A small network was shown many inputs. Here are its activations along a few directions, one row for each input.
Each table varies a few parts of the input and shows all the possible inputs, shuffled.
Descriptions start from the smaller parts, as in this example, which fits no table here: ring(8) and (point or line(11) or (values(3) and line(6))).
Shared parts are said once, and a part with two or three values counts as separate values.

Other details of the inputs shift rows strongly along two fixed directions, in all tables alike. That doesn't count.

Rows:
r1: [-36  63 -19  -2  -9 -71 -28  91 -35  -8 -40]
r2: [-41  52  -3  22 -44 -84  -1  88 -56  13 -17]
r3: [ 43 -86  15  11  13  53  29 -66  43   4  17]
r4: [ 39 -33   5  54 -21 -45  26  35  60 -21 -70]
r5: [ 21 -29  11  65 -41 -44  18  39  77 -13 -54]
r6: [-47  16  -8 -49   9   0 -19 -21 -40  33  59]
r7: [-33   8  -4 -43  18  25 -17  -1 -68  17  57]
r8: [ 16 -31  50  21  39  60 -12 -74  64   4  12]
r9: [-25  47 -41  -7 -21 -73   4  88 -41 -18 -45]
r10: [ 24 -17   4  54   6 -24  11  42  61 -39 -87]
r11: [ 46 -54  10  -3  29  52  10 -78  63  -5  -1]
r12: [ 50 -10   7  62 -14 -36  22  27  58 -25 -76]
r13: [-15  41 -26  14 -33 -58  17  89 -70 -17 -37]
r14: [-39  81 -12   3 -26 -85 -21  75 -26   8 -37]
r15: [ 13 -19  51  92 -18 -30  13  44  49 -10 -56]
r16: [  1  -3 -26 -46 -13  12  15 -29 -72  20  52]
r17: [-46  23 -11 -56  13  -1 -25 -24 -31  32  53]
r18: [ 16 -48  57  30  29  64   2 -66  49   8  22]
r19: [-13  69 -39  -1 -13 -61   1  76 -43 -22 -49]
r20: [-19  12 -24 -45 -29  13   0 -30 -50  27  66]
r21: [-28  25   2 -42  21  31 -19  -7 -69  12  54]
r22: [ 30 -77  22  16  34  75  22 -53  34 -15   8]
r23: [ 23   4  34  72  19 -19 -10  50  64 -31 -75]
r24: [ -2  -9 -28 -49 -14   8  17 -27 -69  22  53]
r25: [ 21 -34   9  62  -2 -25  24  53  51 -36 -74]
r26: [-36   6 -10 -47  20  22 -19   0 -59  19  56]
r27: [ 25 -39  12  68  -8 -20  30  55  42 -33 -72]
r28: [-30  14  -1 -39  19  29 -18  -4 -71  15  56]
r29: [ 30 -46  11  -4  52  72   2 -64  62 -21 -11]
r30: [ 54 -57  24  13  19  62  21 -75  41  -6   8]
r31: [ -9  -7 -36 -59  -5   0  10 -29 -49  20  49]
r32: [-13  52 -24  11 -31 -56  16  86 -69 -20 -40]
r33: [ 29 -71  23  19  -5  58  16 -68  60   7  29]
r34: [ 25 -33  14  72 -46 -37  23  40  68 -10 -51]
r35: [-35  47  -9 -48  20   8 -28 -34 -35  27  48]
r36: [  6  -6  33  69  -4 -42  -8  37  78 -12 -72]
r37: [-22  35 -37 -67 -12   5 -19 -39 -18  23  48]
r38: [-16  23 -21 -48 -27  15  -1 -32 -48  24  63]
r39: [-12  25 -24 -52  18  34  -2 -23 -65  -2  36]
r40: [ 35  -5  24  74 -41 -28  16  31  67 -20 -59]
r41: [-34  41   4 -41   9  15 -20 -29 -52  27  55]
r42: [ 12 -59  35   5  55  65 -17 -47  66  -5  11]
r43: [ 23 -61  13   1   8  47   2 -72  85   5  20]
r44: [-39  10 -12 -53  27  16 -24  -3 -48  16  53]
r45: [  3   8 -23 -49 -11  14  14 -32 -71  18  49]
r46: [-31  37 -14 -62  36  23 -37 -14 -37  12  38]
r47: [ 33 -37  14   8  14  56  -2 -79  82   1  15]
r48: [-24  71  -1  15 -16 -57 -17  93 -56 -11 -31]
r49: [ 35 -38  23  11   9  60   0 -79  74  -2  16]
r50: [ 24 -52  10   0  11  49  -5 -77  87   3  13]
r51: [-12  67 -30   3 -19 -58   2  76 -52 -25 -48]
r52: [-26  40  -4 -50  32  28 -32 -17 -53   8  44]
r53: [  5  60 -31   2 -42 -76  10  63 -51  -8 -39]
r54: [ -6   9 -41 -66   2   0  -4 -37 -39  16  35]
r55: [  7 -26  42  83 -17 -38  11  49  59  -6 -56]
Each input here is: ring(5) and ring(11).
Changing only the ring(5) part turns r8 into r52. The same change can be made to r18. Which row results? -> r21
Which other rows does r29 become when the ring(5) part takes its other values? List them by row number. -> r11, r14, r37, r46
Start at r27 and move only the ring(11) part, one step at a time. The first step leads to r25. Which rows follow, in order? -> r9, r10, r29, r19, r51, r39, r32, r13, r22
Which other rows does r27 become when the ring(5) part takes its other values? List them by row number. -> r3, r26, r34, r55
